A small network was shown many inputs. Here are its activations along a few directions, one row for each input.
In each table, some parts of the input vary, and every possible input appears once, in random order.
Descriptions start from the smaller parts, as in this example, which fits no table here: one of 6 places along a line, together with either a single point or one of 11 places around a ring or (one of 2 separate values, together with one of 8 places around a ring).
Shared parts are said once, and a part with two or three values counts as separate values.
In the rows, zero is written as 128.

Other details of the inputs shift rows strongly along two fixed directions, in all tables alike. That doesn't count.

A family of inputs:
R1: [158 160  65 199 108  49  95 196  95 109 103 103  81 117 178]
R2: [147  87 166  64 158 173 143  46 178 144 118 151 160 146 154]
R3: [133 162 152  62 121 187 133 146 146  99 108 123 162 191 174]
R4: [150  95 187 135 148 101 180  83 146 158 134 147 128  82 104]
R5: [140 163 108  73 140 160  94 117 143 123  98 109 146 169 181]
R6: [141 145  62 234  94 101 118 212  82  91 114 123  94 135 130]
R7: [142 105 189  56 149 164 168  69 165 133 130 145 151 147 139]
R8: [134 148  57 234  97  88 108 214  68 101 116 112  75 129 128]
R9: [153  78 163 139 147 128 178  79 132 167 144 136 137  90  63]
R10: [130 180  86 154 102  96 111 194  77  97 112  98 104 154 127]
R11: [ 77 167  83 202  74  60  90 240  83  80 176 127 101  83  90]
R12: [142 177  97 198 106  65 110 220  76 105 110 108  85 119 148]
R13: [129 147  88 163 145  96 107 132 100 138 107 120 107 130 151]
R14: [148  67 156 134 141 126 172  77 121 153 153 143 121 106  78]
R15: [116 144 120 107 141 202 114 129 149 108 110 131 147 183 151]
R16: [119 123 184  27 145 175 153  80 125 156 126 124 141 142 118]
R17: [123 204 108  75 103 177  95 203 110  84  92  90 153 208 146]
R18: [137 201  87  76 121 188  70 185 141  86  74  98 165 214 204]
R19: [139 153 141  79 129 158 110 137 152 108 101 102 134 170 189]
R20: [ 79 130 143  14 122 170  95  66 187 155 198 131 182 112  96]
R21: [138 138  96 193 132 100 115 159  84 143 124 113  87  87  99]
R22: [151 101 170  66 160 174 144  55 188 152 107 142 176 136 143]
R23: [121 104 150  96 165 181 148  61 163 131 113 149 155 165 138]
R24: [ 73  93 158 112 109 111 127 114 122 136 198 148 122  64  72]
R25: [150 155 102 182 101  93 114 198 122  82 101 114 108 146 187]
R26: [150  77 143 188 149 105 172  84 128 165 140 144 113  64  62]
R27: [149 142  69 224  85  93 124 225  68  92 123 116 101 143 125]
R28: [120 217 102  68 114 156 113 188 105  79 102  94 143 211 157]
R29: [144  68 152 144 153 135 169  60 135 154 146 151 115  96  83]
R30: [136 215 105  64 124 164  89 174 153  73  89  79 147 212 207]
R31: [131 157 107 135  88 137 135 195 116  63 108 125 142 207 138]
R32: [129  95 160  56 168 190 144  44 174 146 112 152 172 174 149]
R33: [106 166 106  82 140 214  95 139 145 104 103 114 144 209 163]
R34: [138 170  53 211 114  86 105 195  74 104 117 102  81 128 123]
R35: [155  65 150 152 143  73 136  83 116 189 130 133  82  50 140]
R36: [ 83 168  71 146  72  99  64 207 131 105 177 123 144 114 108]
R37: [161  63 161 130 145  98 155  67 156 160 130 152 115  88 141]
R38: [126 145  65 248 111  89 112 196  88  96  97 134  97 140 158]
R39: [141 117 168 105 157  97 151  71 116 173 140 126  99  75 115]
R40: [121  78 139 183 161 100 137  72 103 183 125 142  84  69 116]
R41: [136 134  86 220 133  62 102 167  79 146 106 125  88  95 143]
R42: [ 92 108  90 203  66  58 106 175 122 120 199 153 123  65  90]
R43: [157 131 135 174 124  85 145 148 151 107 111 122 121 117 149]
R44: [113 205  74 104 139 177  86 157 128  87  84 100 147 213 179]
R45: [135 141 127 151 113 101 131 166  97 121 119 121  97 128 153]
R46: [137 160  98 183  85 101 141 210 108  77 105 118 134 167 116]
R47: [138 108 171 137 134  97 183 109 121 145 133 142 127  95  84]
R48: [ 74 109 183  32 117 189 138  90 167 118 189 150 181 117  89]
R49: [133 208  79  65 115 197  97 184 116  81 104  80 159 229 154]
R50: [133  89 187 112 140 112 174  84 107 169 140 148 116  81  95]
R51: [159 112 116 162 117  98 123 149 126 130 109 132 112 112 172]
R52: [137  75 142 214 161  79 165  73 131 169 121 155 110  64  90]
R53: [142 140 177  53 162 163 117  88 163 151 110 106 139 125 157]
R54: [141  80 155 121 144 135 148  83 100 179 147 123 108  90  86]
R55: [169  68 155 173 144  65 162  87 150 173 126 145 113  54 120]
R56: [113 202  85 107 138 187  80 174 128  93  77 103 153 206 177]
R57: [131 113 170 135 146  77 156 106  83 181 138 129  88  49  81]
R58: [150  86 188  92 155 132 160  56 177 138 131 139 130 114 145]
R59: [136 140 117  84 129 173 100 128 141 123  98 118 146 178 187]
R60: [124 150  74 185 117 107  99 183  93 110  96 120 110 165 174]
R61: [ 81  85 159 124 103 100 155 107 145 110 209 165 135  79  63]
R62: [146 135 103 183 122  93 119 170  73 146 131 107  92  93  96]
R63: [ 86 116  76 200  62  51  87 188 111 122 196 140 107  74  97]
R64: [125 125 177  41 136 175 168  88 151 116 122 143 164 174 122]
R65: [ 80  98 148 143 118  62 131 101 108 152 211 145  96  20  50]
R66: [132  82 155 159 167 134 162  63 157 165 133 152 122  90  83]
R67: [156 106  96 226 112  61 118 159  95 130 114 142  95  91 156]
R68: [125  95 140 173 173 109 127  81 110 192 138 134  79  48  86]
R69: [147 118 172  30 167 171 114  68 169 177 106 116 148 115 158]
R70: [131  66 141 195 156 101 158  75 130 154 146 163  88  84  91]
R71: [131  93 185  81 136 157 158  79 126 156 131 137 142 117  99]
R72: [132 119 154  73 163 185 145  71 179 141 100 138 188 174 141]
R73: [ 76 158 143  54  94 188 133 155 185  63 170 140 205 174 100]
R74: [126  96 126 179 173  88 131  67 106 186 145 134  68  52  89]
R75: [124 154 109  89 134 193 108 140 143 104  88 125 175 215 187]
R76: [ 80 100 154  28 108 181 128  71 210 124 203 157 201 144  97]
R77: [116 191 108  62  93 195 104 198 115  73  95  95 156 235 163]
R78: [ 84 116 158  29 110 185 131  76 223 131 195 152 220 136  87]
Each input here is: one of 6 places along a line, together with either one of 2 separate values or one of 11 places around a ring.
The inputs of R11 and R24 match in every part but the place on the line of 6. If R18 is changed in the same way as R11 into R24, which row does it become? -> R59
Change only the choice among 2 separate values in R11. List by row number the other rows that result. -> R36
Change only the choice among 2 separate values in R73. List by row number the other rows that result. -> R78
Change only the place on the line of 6 in R40. List by row number the other rows that result. -> R23, R38, R44, R52, R56
Change only the place on the ring of 11 in R34. List by row number the other rows that result. -> R1, R5, R10, R13, R28, R30, R39, R44, R49, R74

A family of inputs:
R79: [115 131 110  84  81 168 117 156 157  96 164 127 180 166 105]
R80: [133 125 143  98 140 158 123  97 174 138 110 128 157 140 148]
R81: [111 147  83 152 103 112  92 168 131  87 127 126 132 163 176]
R82: [116 174  81 145 116 140  87 189 109 109 122 111 126 146 148]
R83: [131 172 101 136  97 110  99 206 109  94 119 116 124 139 160]
R84: [153 159  86 225  91  50 135 228  68  88 107 115  94 134 140]
R85: [135 109 149  93 141 188 143  97 155 124 110 143 151 177 153]
R86: [131  87 143 179 157  80 135  90 109 195 142 129  87  41  77]
R87: [118 103 160  89 131 101 129  89 125 156 154 137 112  88 122]
R88: [149 117 167 102 145 111 155  84 135 147 136 122 116  97 111]
R89: [135  65 148 189 152  94 156  81  78 179 138 143  74  57  75]
R90: [133 168 139  79 118 153 118 158 146 111 106 105 150 166 151]
R91: [126 121 140  92 140 163 111 100 163 134 126 135 159 126 157]
R92: [137 157  58 245 103  64 118 211  61 104 104 119  85 131 117]
R93: [ 79 133 163  89 126 163 151 117 163 101 164 152 169 140  84]
R94: [135 148 141  89 115 170 142 155 115  93 103 113 139 186 156]
R95: [130 143 131  86 157 168 124  95 142 136 124 115 137 149 113]
R96: [139 127 134  90 154 163 136  91 178 121 119 131 154 156 148]
R97: [111  84 132 169 142  75 128  73  94 189 169 142  78  39  91]
R98: [145  92 149 131 151 130 158  73 148 157 117 152 138 116 127]
What do these inputs look like to the network? -> either one of 2 separate values or (one of 3 separate values, together with one of 6 places along a line)
Change only the choice among 3 separate values in R87. List by row number the other rows that result. -> R81, R97
Change only the place on the line of 6 in R85. List by row number the other rows that result. -> R80, R81, R91, R96, R98

A family of inputs:
R99: [146 113 126 206 119  30 133 148  89 142 133 131  69  60 130]
R100: [119 137 130  98 126 165 135 120 162 105 133 133 164 165 125]
R101: [113 156  88 153  99 127 107 183 133  80 130 131 136 162 144]
R102: [138 144 139  68 148 196 135 101 173 109  99 123 172 196 159]
R103: [140 168 114  94 118 178 125 167 155  82  88 117 167 214 175]
R104: [130 190  98 110 129 170 108 178 115  93  85 104 139 201 165]
R105: [113  99 199  26 150 155 146  46 167 168 162 136 153  92 106]
R106: [143  80 187  68 178 151 143  18 153 205 136 133 130  69 109]
R107: [127  87 162 136 129 106 154  94 128 151 156 145 125  79  86]
R108: [133 188 106  79 131 186 100 163 137  97  87  97 152 205 171]
R109: [144 113 109 215 124  63 141 151  71 139 118 126  70  90 112]
R110: [120  88 173  80 152 138 137  51 150 184 163 136 136  65  87]
R111: [115 134  96 165 108  94 107 159 117 121 145 131 119 112 123]
R112: [128 112 124 146 137 121 117 112 131 142 124 134 119 118 148]
R113: [104 127 113 127 115 134 109 133 139 120 145 135 140 131 134]
R114: [142  69 206  47 178 174 168  15 147 194 134 140 138  97 105]
R115: [119 132 106 176 105  94 129 168  90 114 141 127 102 118 103]
R116: [109 141 149  67 143 176 131 103 137 135 135 124 152 143 108]
R117: [130  95 136 188 114  74 153 132 122 137 153 150 110  79  92]
R118: [139 115 112 179 132 100 127 133 122 128 118 136 105 115 142]
R119: [139 170 107 114 113 161 118 182 131  80  89 112 153 202 170]
R120: [143 104  99 224 125  45 120 139  91 153 130 135  76  66 127]
R121: [111 186  96 100 109 164  97 187 131  86 121 104 152 186 142]
R122: [127 127  95 210  90  68 132 191  81 106 146 132  93 105 107]
What do these inputs look like to the network? -> one of 2 separate values, together with either a single point or one of 11 places around a ring
The inputs of R104 and R116 match in every part but the choice among 2 separate values. If R102 is changed in the same way as R104 into R116, which row does it become? -> R100
Change only the choice among 2 separate values in R106. List by row number the other rows that result. -> R110
